These are the activations of a small neural network, seen along a few directions. Each row is one input.
In each table, some parts of the input vary, and every possible input appears once, in random order.
A made-up example of a description, with smaller parts first: one of 4 places along a line, together with either a single point or one of 11 places along a line or (one of 3 separate values, together with one of 8 places around a ring).
Shared parts are said once, and a part with two or three values counts as separate values.
In the rows, 128 means zero.

Other details of the inputs vary at random and push rows far along two fixed directions, the same in every table; ignore that.

A family of inputs:
x1: [127 118 140 128 136 133 123 150 119 126 133]
x2: [130 113 154 131 139 122 116 170 139 129 134]
x3: [126 120 133 121 139 128 124 141 110 125 127]
x4: [135 126 125 133 144 140 122 142 116 130 129]
x5: [140 128 122 130 145 124 125 134 136 127 133]
x6: [133 120 141 126 119 123 119 145 130 128 123]
x7: [129 115 121 133 128 123 122 142 141 128 135]
x8: [139 119 144 125 147 126 113 163 115 124 120]
x9: [138 134 117 138 146 135 121 139 126 126 134]
x10: [120 133  98 100  88 138 127  75  93 135 111]
x11: [ 92 180 149 157 135 113 205  81 210 129 151]
x12: [124 142  96  99 104 136 134  70  89 129 112]
x13: [130 101 162 175 160 102  99 145 158 105 127]
x14: [ 87 167 152 157 110 116 197  82 215 139 147]
x15: [133 123 115 135 137 121 122 139 143 122 142]
x16: [116 127 106  97  87 123 128  82  88 132 113]
x17: [133 121 138 123 130 137 117 145 106 129 121]
x18: [106 133 116  99  88 134 133  77  82 139 115]
x19: [105 126  99  95  89 126 132  78  90 129 118]
x20: [135 121 117 129 146 121 124 137 130 122 138]
x21: [138 128 119 136 136 126 123 135 150 127 134]
x22: [139 127 131 122 138 126 121 139 111 120 121]
x23: [119 125  91 109  93 138 130  78  96 137 122]
x24: [104 182 161 147 119 108 204  78 229 131 130]
x25: [145 136 126 130 143 136 117 140 122 123 122]
x26: [137 128 135 135 120 134 118 140 141 132 122]
x27: [112 133  91 116  88 147 128  74  95 140 125]
x28: [133 120 126 115 139 116 123 136 122 119 129]
x29: [130 123 134 137 130 138 122 144 133 139 132]
x30: [137 132 134 132 132 146 116 143 118 131 120]
x31: [138 124 130 115 136 116 121 136 120 122 120]
x32: [141 121 132 121 129 115 120 141 132 122 122]
x33: [142 123 142 153 153 140 114 175 143 133 137]
x34: [121 128 112 127 130 137 134 116  99 129 134]
x35: [128 117 136 127 122 122 122 147 132 125 132]
x36: [137 133 135 128 140 138 123 139 118 130 117]
x37: [127 115 131 136 131 134 120 149 126 135 138]
x38: [128 122 128 146 141 139 123 151 128 131 141]
x39: [134 123 128 124 142 125 125 141 116 117 132]
x40: [145 121 154 139 139 132 112 172 142 133 125]
x41: [133 121 129 121 131 114 126 137 137 119 132]
Description of these inputs: either a single point or (one of 5 places around a ring, together with one of 8 places around a ring).
Change only the place on the ring of 5 in x28. List by row number the other rows that result.
> x5, x12, x20, x31

A family of inputs:
x42: [143 145 152 122 133 130 138 145 153 135 113]
x43: [111 121 137 150 134 132 129 107 122 124 140]
x44: [147 128  76 103 109 146  87  94  41 110 108]
x45: [104 160 133 144  92 135 166  57 156 140 126]
x46: [142  99  97 101 132 118 102 135  81 111 126]
x47: [138 124 117  98 124 143 104 137  65 142 106]
x48: [110 152 115 144 106 121 144  65 156 124 131]
x49: [116 124 150 115 121 102 142 116 176 125 113]
x50: [132 126 123 105 110 144 113 110  69 138 100]
x51: [143 132 131 155 153 150 122 158 136 126 134]
x52: [ 69 152 159 122  44 135 174 103 146 128 138]
x53: [136 110 162 149 174  99 123 178 151 107 142]
x54: [123 135 166 137 128 108 140 111 180 115 106]
x55: [150 114 136 100 131 129 105 155 124 137 113]
x56: [130 130  92 105 103 126 102  74  76 108 106]
x57: [131  97 143 147 138 116 101 158 137 133 132]
x58: [128 123 122  85 112 135 119 111  84 146 109]
x59: [131 109 117 153 157 119 104 157 145 110 155]
x60: [125 103 118 101 112 115  99 103  71 124 112]
x61: [119 136 154 126 152 110 169 141 160 125 145]
x62: [151 123 136 126 129 129 102 143 113 117 107]
x63: [ 92 158  93 136  88 115 166  38 155 125 144]
x64: [144 108 151 115 147 110 117 177 133 132 123]
x65: [146 144 140 118 142 117 140 150 168 129 127]
x66: [140 164 126 125 133 131 151 129 149 123 122]
x67: [122 101 130 154 159 122 108 160 132 118 151]
x68: [119 111 129 131 105 118 132 116 160 137 128]
x69: [121 128 139 162 153 145 129 141 128 124 144]
x70: [ 71 145 113 128  99 120 187  47 139 142 142]
x71: [127 125 150 132 125 136 137 143 151 156 130]
x72: [136 130 126 162 157 141 114 156 136 117 146]
x73: [145 108 162 141 150  96 112 170 175 110 119]
x74: [144 120 151 150 167 106 116 165 152 103 125]
x75: [146 126 100 110 136 147 105 128  63 121 110]
x76: [131 133 159 119 128 105 155 135 186 130 124]
x77: [ 86 134 130 126  88 117 171  61 150 150 126]
x78: [139 100 138 145 132 116  97 154 155 126 134]
x79: [125 141 132 136 102 149 139 100 138 146 115]
x80: [125 127 111 134 143 127 138 149 152 126 158]
x81: [147 129 137 140 131 147 118 164 147 146 128]
x82: [134 115 128 159 153 125 103 150 139 113 138]
x83: [115 145 149 156 145 150 155 127 147 139 138]
x84: [150 138 126 153 138 146 115 156 150 128 128]
x85: [144 123  99 119 141 139  99 129  62 109 123]
x86: [127 134  80  73 103 145 135  75  53 132 117]
x87: [128  99 108 102 133 117 106 136  72 121 122]
x88: [144 124 159 123 168 123 134 181 145 132 137]
x89: [111 179 112 135 109 142 171  88 167 138 137]
x90: [130 103 125 111 123 121  83 124  70 123 102]
x91: [139 138 117 143 154 150 126 164 135 132 145]
x92: [126 139 122 112 140 145 139 129  85 130 125]
x93: [ 86 168 119 135 117 154 189  71 133 147 141]
x94: [129 136 149 129 115 134 146 127 177 152 134]
x95: [157 132  99 109 125 144  95 130  77 122 109]
x96: [139 147 120 158 135 136 118 134 156 118 142]
x97: [128 124 150 159 132 138 125 140 135 136 126]
x98: [146 120 130 141 150  95 113 158 161 100 130]
x99: [123 124 126 129 106 123 143 121 157 145 135]
x100: [128 131 153 150 129 148 131 138 141 147 119]
x101: [ 96 140 129 133 133 128 170 109 155 138 159]
x102: [151 131 119 136 135 133 122 165 161 136 141]
x103: [141 108 112 104 117 138  83 118  37 127 106]
x104: [118 119 170  95  73 123 105 202  85 105 126]
x105: [136 125 143 142 138 147 122 165 132 152 126]
x106: [142 100 104 122 148 113  92 155  87 101 126]
x107: [140 115 167 151 170 106 114 171 143 111 130]
x108: [140 112  86  96 132 128 115 136  73 119 129]
x109: [159 118 124 121 149 110 116 181 148 115 133]
x110: [132 131 117 130 139 139 139 144 143 138 144]
x111: [142 150 143 130 161 132 147 158 146 123 137]
x112: [125 125 134 131 143 142 142 145 134 144 146]
x113: [125 132 109 102 118 152 124  91  48 130 115]
x114: [139 113 111 141 132 111 112 155 161 123 142]
x115: [120 114 151 151 129 126 114 131 138 134 121]
x116: [106 158 103 128 105 119 171  86 177 133 152]
x117: [132 123 110 118 134 141 111 110  50 115 125]
x118: [141 130 117 100 108 148 108 101  84 132  98]
x119: [ 88 140 101 131 103 118 177  64 153 131 142]
x120: [141 113  91  98 109 115 110 107  96 112 117]
x121: [118 128 151 153 119 123 131 114 174 131 123]
x122: [ 83 150 120 120  82 123 186  48 140 160 134]
x123: [110 124 158 117 126  99 143 120 161 133 117]
The inputs of x119 and x46 match in every part but one. If x101 is changed in the same way as x119 into x46, which row does it become?
> x61
The inputs of x67 and x53 match in every part but one. If x78 is changed in the same way as x67 into x53, which row does it become?
> x73
The inputs of x60 and x57 match in every part but one. If x113 is changed in the same way as x60 into x57, which row does it become?
> x83
What is each input in this table made of?
> one of 2 separate values, together with either a single point or (one of 5 places around a ring, together with one of 8 places around a ring)
Change only the place on the ring of 8 in x75. List by row number the other rows that result.
> x46, x74, x85, x86, x106, x108, x111

A family of inputs:
x124: [155 100 118 137 144 136  80 181 128 125 132]
x125: [148 105 125 142 149 118  98 157 134 118 132]
x126: [121 164 182 160 148 123 180 140 219 137 135]
x127: [135 113 114 129 125 140 110 152 113 136 135]
x128: [108 133 124 131 119 137 142 104 115 134 134]
x129: [109 155 112 118 108 119 166  56 131 127 124]
x130: [123 121 112 130 122 135 111 110  91 128 125]
x131: [102 170 155 142 134 107 195  88 188 124 137]
x132: [151  99 120 135 152 123  93 183 134 120 137]
x133: [143 112 136 145 138 140 103 166 126 135 134]
x134: [150 111 137 131 159 140 102 189 108 122 130]
x135: [137 130 133 132 143 132 117 141 116 121 126]
x136: [141 126 103 116 121 138 110 128 105 130 119]
x137: [112 165 160 145 133 121 185 125 202 137 137]
x138: [129 118 142 148 156 115 126 154 151 119 138]
x139: [121 118 121  73  86 125 117  92  66 135  95]
x140: [124 141  99 104 110 128 138  86 107 127 129]
x141: [ 96 125 112  85  57 126 130  51  70 130 105]
What is each input in this table made of?
> one of 2 separate values, together with either a single point or one of 8 places around a ring
The inputs of x125 and x129 match in every part but the choice among 2 separate values. If x130 is changed in the same way as x125 into x129, which row does it become?
> x135
Change only the choice among 2 separate values in x133. List by row number the other rows that result.
> x126
